Each row below holds a small network's activations on one input, seen along a few directions.
Each table varies a few parts of the input and shows all the possible inputs, shuffled.
A made-up example of a description, with smaller parts first: one of 2 separate values, together with either a single point or one of 9 places around a ring or (one of 6 places along a line, together with one of 8 places around a ring).
Shared parts are said once, and a part with two or three values counts as separate values.
In the rows, 128 means zero.

Other details of the inputs shift rows strongly along two fixed directions, in all tables alike. That doesn't count.

A family of inputs:
row 1: [136 146 100 128 129 115 106 121 109 147 115 115 152]
row 2: [120 116 116 122 114  94 102 129 118 147 110 108 167]
row 3: [123 106 156 118 126 161 169 126 127 113 149 103  87]
row 4: [109 110 174 164 120 147 147 190 138  64 149 202 122]
row 5: [117 117 166 162 128 144 154 190 123  66 142 188 123]
row 6: [133 124 142 106 131 177 164  89 138 136 150  98  72]
row 7: [125 113 115 117 111  87 111 126 128 150 108 112 166]
row 8: [130 139 111 140 114 102 100 133 111 139 113 128 168]
row 9: [126 141 104 132 121 104  93 125 124 145 111 141 165]
row 10: [103 125 172 176 112 148 141 183 149  67 149 228 125]
row 11: [131 123 145 116 123 167 168  98 126 133 148  88  81]
row 12: [139 145 106 135 123 104 113 128  97 143 109 108 163]
row 13: [139 131 141 116 139 176 172 104 126 126 146 106  75]
row 14: [127 137 104 127 141  96  84 132 133 140 111 137 157]
row 15: [138 143  97 125 149 102  92 130 116 143 112 112 151]
row 16: [118 132 133 157 107 102 113 160 140 111 121 191 166]
row 17: [131 115 140  94 144 154 158  89 164 140 144 103  69]
row 18: [141 126 140 105 160 169 166 102 134 128 145  89  63]
row 19: [140 130  96  89 121 114 122  67 133 186 113  69 130]
row 20: [134 141 103 131 146  99  85 138 124 135 112 133 157]
Description of these inputs: one of 4 places along a line, together with one of 5 places along a line.
Question: Changing only the place on the line of 4 turns row 7 into row 19. The same change can be made to row 2. Which row results?
Answer: row 9
Question: Start at row 12 and move only the place on the line of 5, one step at a time. The first step leads to row 11. Which rows follow, in order?
Answer: row 8, row 10, row 16

A family of inputs:
row 21: [124 137 112 155 126  89 103 168  96 120 106 135 179]
row 22: [132  99 127  74 115 152 163  54 144 175 145  35  80]
row 23: [124 109 184 154 118 182 198 166 151  63 164 199  82]
row 24: [107 108 199 162 118 176 172 167 162  66 172 188  75]
row 25: [152 141  99  76 166 180 152  58 123 173 141  45  62]
row 26: [156 157  42  96 157  60  47 103 112 195  76  98 200]
row 27: [120 119 129 133 116  97 116 136 140 136 125 127 149]
row 28: [143 152 138 140 164 147 149 137 150  99 137 169  89]
row 29: [130 100 172 109 135 179 206 112 139 112 151  95  51]
row 30: [126 147 111 143 156 130  79 156 139 113 127 186 142]
row 31: [128 138 129 140 105 140 147 128 116 125 135 131 127]
row 32: [115 103 139 114 127 123 138 120 140 134 132 101 111]
row 33: [124 123 169 147 123 168 183 143 133  96 159 137  83]
row 34: [119 132 115 138 110  90 103 141 122 136  99 166 188]
row 35: [138 128 130 119 107 137 159 108 126 139 128 115 118]
row 36: [147 131  65 103 128  49  72 124  77 176  73  64 219]
row 37: [129 123 137 138 112 142 132 130 117 121 139 125 129]
row 38: [128 100 137 101 133 128 147 125 129 126 127 103 118]
row 39: [118 139 178 158 161 183 150 154 176  64 168 205  53]
row 40: [116 125 123 133 100 109 116 129 141 135 127 146 148]
row 41: [108 103 163 137 129 150 134 165 134  84 147 155 113]
row 42: [129 127 124 131 102 108 129 130 135 134 118 149 151]
row 43: [137 147 114 127 160 156 107 126 126 125 137 144 108]
row 44: [122 126 131 148 125 111 108 153 105 120 119 126 151]
row 45: [134 162 135 157 163 149 136 151 140  91 142 177  98]
row 46: [120 143 131 169  99 116 104 165 114 106 127 183 167]
row 47: [153 145  70 119 116  42  79 115  89 189  76  69 217]
row 48: [129 145 122 127 160 124 113 118 162 126 133 145 103]
row 49: [140 107 143  92 123 139 173  82 143 159 136  62  86]
row 50: [139 142 130 134 164 162 142 151 144  97 140 189  99]
row 51: [127 100 139  82 128 153 153  66 128 168 137  19  72]
row 52: [105 117 138 124 111 133 132 116 142 133 130 143 130]
row 53: [113 113 114 131 126  82  86 164 121 120 112 144 182]
row 54: [124 143  72 115 104  63  50  96  93 195  79  80 218]
row 55: [121 131 125 182 107  74  90 212 130  83 108 242 216]
row 56: [137 108 127  76 136 163 171  75 104 157 139  16  79]
row 57: [152 147 117  89 163 164 141  49 133 169 140  38  53]
row 58: [137 117 129  77 119 163 181  48 120 177 127  43  84]
row 59: [101 119 192 161 114 197 175 154 140  69 166 201  80]
row 60: [118 122 135 150 128 117 103 176 103  96 126 154 160]
row 61: [140 119 129 102 117 163 173  82 116 151 145  57  91]
row 62: [107 144 128 193  94  85  70 205 126  86 116 240 209]
row 63: [110 127 164 145 116 180 177 135 127  96 151 163  95]
row 64: [128 134 133 153 116 110 112 148 112 124 126 131 154]
row 65: [136 156 119 153 159 100 101 160 152 104 115 199 144]
row 66: [133 117 107 110 126  81 112 119 117 159  97  86 161]
row 67: [136 144  76 105 157 101  72 110 136 165 110 121 152]
row 68: [131 125 103 123 107  97  89 115 114 158 112  96 173]
Question: Changing only one part turns row 29 into row 32. The same change can be made to row 58. Which row results?
Answer: row 52
Question: What is each input in this table made of?
Answer: one of 6 places around a ring, together with either one of 2 separate values or one of 6 places along a line
Question: Change only the choice among 2 separate values in row 30. List by row number the other rows that result.
Answer: row 39
Question: Start at row 35 and move only the place on the ring of 6, one step at a time. The first step leads to row 31. Which rows follow, in order?
Answer: row 46, row 62, row 40, row 42
Question: Change only the place on the ring of 6 in row 53. List by row number the other rows that result.
Answer: row 36, row 38, row 41, row 56, row 60

A family of inputs:
row 69: [140 144 108 127 138 115 117 122 119 141 114 123 142]
row 70: [142 144 104 124 138 116 119 123 119 140 116 124 143]
row 71: [113 126 159 175 137 124 127 206 149  60 135 241 141]
row 72: [125 124 122 132 111 113 117 129 111 139 121 108 152]
row 73: [123 122 120 126 110 117 117 126 109 139 119 112 155]
row 74: [131 126 121 127 115 107 127 125 117 142 113 116 152]
row 75: [129 126 151 121 138 179 163 110 135 119 156 111  69]
row 76: [124 129 118 126 105 111 115 112 132 149 119 126 151]
row 77: [126 130 113 118 128 108 102 114 143 148 119 129 142]
row 78: [140 144 109 130 136 116 112 124 117 138 118 117 141]
row 79: [127 124 149 115 137 184 163 107 133 119 154 115  71]
row 80: [128 131 146 116 132 177 161  93 155 129 154 129  67]
row 81: [133 145 110 131 136 118 109 123 116 139 119 117 140]
row 82: [131 126 121 129 114 107 123 128 115 138 118 110 151]
row 83: [133 126 116 124 115 108 130 127 117 141 115 116 153]
row 84: [121 106 155 107 137 173 161 112 143 117 153 110  72]
row 85: [114 126 155 172 137 125 129 208 149  59 137 242 142]
row 86: [126 127 117 123 136 107 106 128 126 137 118 113 142]
row 87: [133 127 116 122 137 105 109 130 127 136 117 113 142]
row 88: [127 124 117 124 134 111 104 131 123 138 121 111 143]
row 89: [120 110 162 119 117 168 176 110 136 119 152 106  77]
Question: Changing only one part turns row 86 into row 81. The same change can be made to row 71. Which row results?
Answer: row 69
Question: What is each input in this table made of?
Answer: one of 3 separate values, together with either a single point or one of 6 places along a line
